These are the activations of a small neural network, seen along a few directions. Each row is one input.
In each table, some parts of the input vary, and every possible input appears once, in random order.
A made-up example of a description, with smaller parts first: line(6) and (point or ring(9) or (values(3) and ring(5))).
Shared parts are said once, and a part with two or three values counts as separate values.

Other details of the inputs shift rows strongly along two fixed directions, in all tables alike. That doesn't count.

Rows:
row 1: -3.77  -3.25  -1.77  -5.81  4.56  -3.97  -1.11  -0.87  0.05  -3.01  -1.03  -5.47
row 2: -3.12  0.30  8.20  -5.71  -1.44  3.25  -4.00  -8.97  1.90  -0.01  -0.61  2.63
row 3: 1.17  -0.19  -4.44  4.44  1.13  -2.12  1.01  4.33  -0.51  1.44  0.06  -0.19
row 4: -2.73  -3.54  -9.43  -0.54  3.57  -3.27  3.66  2.96  -1.82  -5.40  0.95  -3.36
row 5: -4.21  -3.85  -2.79  -6.76  4.92  -1.35  -0.40  -0.72  1.15  -2.81  -0.99  -4.70
row 6: 3.56  1.01  -3.38  5.32  -1.31  0.11  1.54  2.47  -0.67  -0.41  3.08  -2.16
row 7: -3.14  -3.03  0.69  -5.75  3.78  -1.96  -3.17  -6.99  -0.10  -2.16  -0.75  -1.72
row 8: -3.16  -4.72  -0.63  -7.60  2.27  1.37  -1.52  -2.88  -1.61  -2.22  -0.99  -3.40
row 9: 5.73  4.59  3.89  4.78  -4.83  0.16  1.84  2.47  1.10  3.77  1.31  3.07
row 10: -3.83  -3.18  -1.47  -5.38  2.05  1.79  0.53  -1.80  0.23  -3.12  -0.63  -1.67
row 11: 5.37  3.10  -1.08  2.85  0.25  -0.81  2.49  3.57  1.37  1.28  1.06  0.59
row 12: -3.87  -0.34  6.03  -3.81  -4.17  2.34  -3.60  -8.15  1.09  -0.70  -3.91  3.60
row 13: 3.95  0.95  -1.86  0.18  0.38  -1.59  3.12  2.29  1.12  0.33  0.00  -0.90
row 14: 0.08  -0.13  -6.50  3.31  3.30  -4.93  1.47  4.15  -0.68  -0.02  0.19  -2.98
row 15: 2.23  3.06  3.56  7.05  -3.14  1.53  0.04  4.87  -0.28  4.13  1.26  3.03
row 16: -3.71  -2.21  7.15  -5.73  -3.14  4.35  -3.86  -8.31  0.58  -0.54  -4.33  3.00
row 17: 3.75  3.93  4.11  8.03  -3.21  1.54  -0.06  2.32  -1.25  4.10  4.21  5.42
row 18: 2.56  0.50  -4.36  4.99  -0.92  0.50  1.38  4.05  -1.85  2.58  0.52  0.73
row 19: -4.09  -1.90  -1.97  -5.61  4.54  -3.08  -0.44  -0.91  1.12  -2.56  -0.91  -5.34
row 20: 2.38  -0.31  -0.07  -4.31  1.47  -1.01  1.09  -1.35  1.93  -1.13  -1.35  -1.66
row 21: 2.46  3.39  7.38  -3.35  -1.96  2.12  -3.19  -4.03  2.68  1.10  -1.34  2.09
row 22: -0.90  1.25  8.57  -0.18  -6.52  5.08  -3.75  -6.27  0.93  2.83  -3.94  6.29
row 23: -1.66  -3.12  -9.12  0.82  3.03  -2.95  4.75  5.79  -2.41  -5.20  3.05  -3.10
row 24: 2.25  4.03  3.08  6.25  -4.08  4.71  1.00  3.49  -0.92  4.71  1.77  3.29
row 25: 2.34  0.30  -3.74  4.99  -0.54  1.02  1.88  4.70  -2.53  1.95  1.28  -0.01
row 26: 1.93  1.19  0.37  -3.96  1.80  -1.31  -1.61  -0.63  1.62  -1.50  0.73  -1.45
row 27: -3.18  -3.72  0.80  -4.83  0.31  2.03  -0.50  -2.19  -0.80  -2.64  -1.05  -0.26
row 28: -2.50  -1.40  -5.75  0.08  1.81  -0.90  3.61  2.86  -0.75  -3.93  2.07  -1.65
row 29: 0.87  -0.48  -3.94  4.32  1.64  -2.01  1.35  5.02  -0.91  0.90  0.59  -0.93
row 30: -0.24  3.11  6.69  2.72  -2.98  0.16  -2.99  -2.27  0.65  3.35  -2.07  2.18
row 31: 3.48  4.68  1.80  9.21  -2.57  -0.79  -0.56  1.00  -0.42  4.85  1.77  5.04
Description of these inputs: point or line(6) or (line(4) and (point or line(5))).
A walk changes only the line(5) part. It starts at row 19 and steps to row 5. List the rest of the walk in order.
> row 24, row 10, row 28
Which other rows does row 30 become when the line(4) part takes its other values? List them by row number.
> row 1, row 14, row 19
A walk changes only the line(6) part. It starts at row 9 and steps to row 13. List the rest of the walk in order.
> row 20, row 11, row 21, row 26

Rows:
row 32: -1.92  -1.43  3.20  4.62  -0.74  1.37  -1.61  -1.95  -1.77  2.08  2.01  3.23
row 33: 3.20  4.25  2.41  5.73  -2.23  1.35  -0.17  3.24  0.54  4.27  1.37  0.35
row 34: 0.48  1.12  3.23  -2.39  0.89  1.12  -3.51  -1.80  0.97  2.45  -0.71  -0.42
row 35: -4.45  -2.58  -4.21  -6.35  5.36  -0.21  3.08  -0.46  1.15  -6.07  1.34  -2.85
row 36: 3.36  0.48  -4.42  1.12  1.16  -1.13  2.28  1.12  0.23  -0.81  1.90  -2.28
row 37: -4.22  -4.08  5.04  -9.65  -1.25  4.16  -3.83  -6.89  -1.24  -4.22  -3.35  -0.81
row 38: 1.18  -1.27  -1.22  -3.07  0.68  -1.96  1.14  -2.40  1.14  -2.03  -0.37  -2.68
row 39: 1.54  -1.03  -4.62  5.08  -2.27  1.89  3.30  6.20  -2.20  1.32  0.95  0.91
row 40: 1.76  1.24  -1.13  6.69  -3.51  3.39  3.05  3.95  -0.94  3.89  -2.43  4.23
row 41: 3.60  3.17  5.40  2.33  -3.71  -0.12  -0.29  -1.49  1.38  1.91  -0.52  4.06
row 42: -2.51  0.02  5.08  -3.81  -3.66  4.31  -1.06  -2.78  0.44  -1.13  1.19  1.82
row 43: -1.43  -2.70  -4.14  -3.85  5.36  -5.26  1.16  2.51  0.26  -2.25  -0.44  -5.18
row 44: -3.19  2.82  3.88  3.52  -4.04  1.30  -1.93  -3.40  -2.40  3.22  -0.87  4.40
row 45: 0.90  -0.05  -3.81  1.49  2.60  -3.31  2.51  4.96  -0.10  -0.08  1.09  -4.74
row 46: 3.73  0.18  -5.24  1.39  2.74  -3.56  2.09  3.49  0.05  -1.30  1.54  0.07
row 47: 0.10  1.36  5.16  -1.53  0.29  -0.24  -3.32  -0.99  1.35  2.45  -1.61  1.52
row 48: -3.06  -0.74  -4.88  3.75  0.57  -3.13  -0.82  1.53  -0.10  -2.43  -0.46  -1.05
row 49: 0.92  -0.76  0.27  -5.06  1.76  0.03  -2.08  -4.84  1.23  -1.26  -0.62  -0.56
Describe the family of inputs behind these rows.
> values(3) or line(5) or (values(2) and ring(5))
Which other rows does row 49 become when the values(2) part takes its other values? List them by row number.
> row 34
List by row number the other inputs of the same sort as row 32.
> row 44, row 48
